A small network was shown many inputs. Here are its activations along a few directions, one row for each input.
Each table varies a few parts of the input and shows all the possible inputs, shuffled.
Descriptions start from the smaller parts, as in this example, which fits no table here: one of 8 places around a ring, together with either a single point or one of 9 places around a ring or (one of 3 separate values, together with one of 4 places along a line).
Shared parts are said once, and a part with two or three values counts as separate values.

Other details of the inputs vary at random and push rows far along three fixed directions, the same in every table; ignore that.

A family of inputs:
R1: [-17 -36  -6  -7 -42  -1  -2  -4  31 -19  21]
R2: [  0  46  -2  -1  23  15 -24  14 -33   8 -26]
R3: [-19 -28  -8  -6 -41  -3   4  -5  35 -24  15]
R4: [ 34  -4  11  30  32  -5  23  -9  -4  19 -10]
R5: [ 17 -18 -34  22   5  -7 -10   8   0 -39  14]
R6: [-22 -16  26  -7  -9   0  45  -3  10  23   4]
R7: [  4  38   4  -7  26  17 -30   6 -39   8 -20]
R8: [ 21 -13   1  13  36   1  29  13 -19  15  -2]
R9: [ 21 -12   1  15  36   3  28   8 -21  15   4]
R10: [-39  28 -13 -18 -51 -10 -59  -8  15 -21  -6]
R11: [ 17 -25 -35  19   3  -8  -9  15  -2 -35   8]
R12: [-18 -13  23  -5  -9  11  41  -9  16  30  15]
R13: [ 33 -10 -30  15   7 -27 -14  -1  15 -32   6]
R14: [-22 -22  22  -4 -12   5  41   1   7  30   7]
R15: [-17 -29  -1  -6 -39  -2  -3 -13  31 -24  28]
R16: [ 10  34  -1  -9  24  24 -33   9 -33  17 -19]
R17: [  9  22 -36  -6  -8  14 -73   9 -17 -35 -10]
R18: [  0  27 -36  -3  -9   4 -64  15 -18 -43 -22]
R19: [-33  41  20 -25 -20   6 -20 -12   7  33 -14]
R20: [ 26 -15 -21  13  10  -9 -12   1   9 -43  14]
R21: [23  1  0 16 38  5 32  8 -5 12  1]
R22: [ 18  -6  -1  15  36  -1  34  13 -14  10  -7]
R23: [-23 -30  -3  -1 -40  -7   0  -9  24 -26  26]
R24: [ 37  -8 -27  13   3 -30 -10  -3  13 -35   2]
R25: [-33  30  25 -26 -21  26 -20  -8  -5  27  -9]
R26: [-16  -7  24  -3 -12 -18  42 -11  18  32   3]
R27: [-36  38  21 -23 -24  -1 -17  -8  -2  31 -20]
R28: [-15 -17  30 -14  -6   5  42 -10  17  23   6]
R29: [ 36   5   3  11  34 -19  29  -1  -1  19  -6]
R30: [ 26 -26 -27  11   6  -5 -15   8   4 -35  12]
R31: [ 29  -9 -29  18   2 -34  -9   2   6 -35   2]
R32: [-32  31  33  -7 -30   8 -22 -17  -7  29 -27]
R33: [ 20  -7   4  11  39  -3  33   8 -16   7  -6]
R34: [-14 -24  29 -13  -8   8  37  -8  12  29  11]
R35: [-23 -20  19  -2 -13   8  42  -3   6  31  12]
R36: [ 18 -19 -30  21   6  -8 -12   7  -1 -39  15]
R37: [-25 -24  -4   2 -40  -9   4  -5  28 -28  21]
R38: [ 20  -2   7  15  40  -3  32   6 -15   6   1]
R39: [-34  16  -6 -28 -53  11 -57  -4  14 -27  -9]
R40: [-18 -35  -9  -6 -43   0   0  -3  31 -19  20]
R41: [  3  49  -5  -1  24  -2 -29   6 -27  17 -27]
R42: [ 11  50  -3  -6  26   2 -32   2 -20  19 -25]
R43: [-20 -23  27  -7  -9   5  38  -8   3  27  14]
R44: [-34  35  27 -26 -21  22 -17  -5  -1  23 -13]
R45: [-16 -30   1  -8 -38  -2  -4 -16  30 -26  28]
R46: [ 20 -28 -27  13   5 -10 -13   9  -4 -38  10]
R47: [  9  44   6  -8  27  17 -29   7 -27   8 -22]
R48: [ 12  32   4 -13  26  23 -34   4 -35  14 -19]
R49: [-11  -5  26  -5 -16 -21  45 -13  16  29  -1]
R50: [ 30  -9 -32  17   8 -25 -14   0  15 -31   8]
R51: [ 19  -1   5  18  39  -3  32   8 -14   8   1]
R52: [-31  23  26 -31 -22  25 -22  -7  -9  29  -9]
R53: [ 20 -11  -2  17  35   4  28  10 -20  17   3]
R54: [26 -6  4  8 39  2 31  7 -7 11 -4]
Each input here is: one of 2 separate values, together with either a single point or one of 6 places along a line or (one of 4 places along a line, together with one of 5 places around a ring).
The inputs of R2 and R21 match in every part but the choice among 2 separate values. If R38 is changed in the same way as R2 into R21, which row does it become?
Answer: R20
The inputs of R44 and R37 match in every part but the choice among 2 separate values. If R50 is changed in the same way as R44 into R37, which row does it become?
Answer: R27
Which other rows does R6 become when the choice among 2 separate values takes its other values? List them by row number.
Answer: R54

A family of inputs:
R55: [-57   3  37 -28 -59  -1  27 -14  36  31   0]
R56: [ 17  -7  17  10  24 -15  51   0   4  31   7]
R57: [ 38  39  -7  20  47  -2 -27  12 -39  10 -32]
R58: [  4 -36 -19  15 -20   5 -28  -1   6 -61  19]
R59: [-11  13   5  -5  12  27  -1   7 -19  19   8]
R60: [21 -6 14  8 25 -8 52 -5 14 31  2]
R61: [ 22  31 -20   8  60  28 -26  23 -43   7 -11]
R62: [  5 -23  23   3  35  15  51   5  -5  16  12]
R63: [ 31 -55 -43  36  19  -1  27  13  21 -43  42]
R64: [-21   8  26 -20  -6  26  -1   0 -15   7   2]
R65: [ 5  0 17  2  9 -7 42  0 15 30 -2]
R66: [-11 -17  17  15  13  22  35   0  -6  30  16]
R67: [  0 -26  13  -9   8  19  41   9  -5  29   2]
R68: [  9   7 -39  -6 -25 -19 -71 -10  19 -58   2]
R69: [ 28  47 -20  12  49   0 -14  19 -38   3 -35]
R70: [-24  47   9 -22 -19   1 -38   0 -16  10 -22]
R71: [ 33 -40 -27  23  -3 -34  13  -7  29 -41  30]
R72: [-18  12 -43  -7 -41 -20 -71   2   9 -65  -6]
R73: [-26  47  18 -22 -33   9 -58 -15  -9  15 -28]
R74: [ -6  11  17 -12  13  31   3   7 -14   5  -7]
R75: [-57 -29  41 -29 -61  22  17 -13  11  36   6]
R76: [-26 -39  -8 -10 -66 -27  -7 -21  60 -36  30]
R77: [  3 -11  14  26  21 -14  55  -3  -5  27  -4]
R78: [ 35 -51 -30  47   7 -39  26   1  21 -42  23]
R79: [-17  -3  14 -26 -13  22  -4   5 -20  21  -4]
R80: [ 30  43 -14   8  54  -6 -21  19 -36   6 -32]
R81: [-49  -3  46 -21 -58  -1  16 -36  34  38   5]
R82: [-40  54   7 -28 -31   4 -45  -3 -19   7 -27]
R83: [ -6  11 -37 -10 -40 -19 -80   2  17 -59  -3]
R84: [ 44  46 -14   5  52   4 -24   4 -26   9 -29]
R85: [ 48 -45 -31  30  14 -36  23 -10  28 -40  33]
R86: [ -4 -29  15 -11  13  13  37   8  -8  30   4]
The inputs of R62 and R64 match in every part but one. If R83 is changed in the same way as R62 into R64, which row does it become?
Answer: R56
What do these inputs look like to the network?
Answer: one of 4 places along a line, together with either one of 3 separate values or one of 5 places along a line
List by row number the other rows that have the place on the line of 4 in common with R69.
Answer: R55, R60, R63, R65, R67, R74, R84
Which other rows does R73 become when the place on the line of 5 takes its other values? List them by row number.
Answer: R57, R77, R78, R81
Which other rows does R66 become when the place on the line of 4 takes its other values? List them by row number.
Answer: R59, R61, R63
Which other rows does R75 become when the choice among 3 separate values takes its other values? List them by row number.
Answer: R58, R66
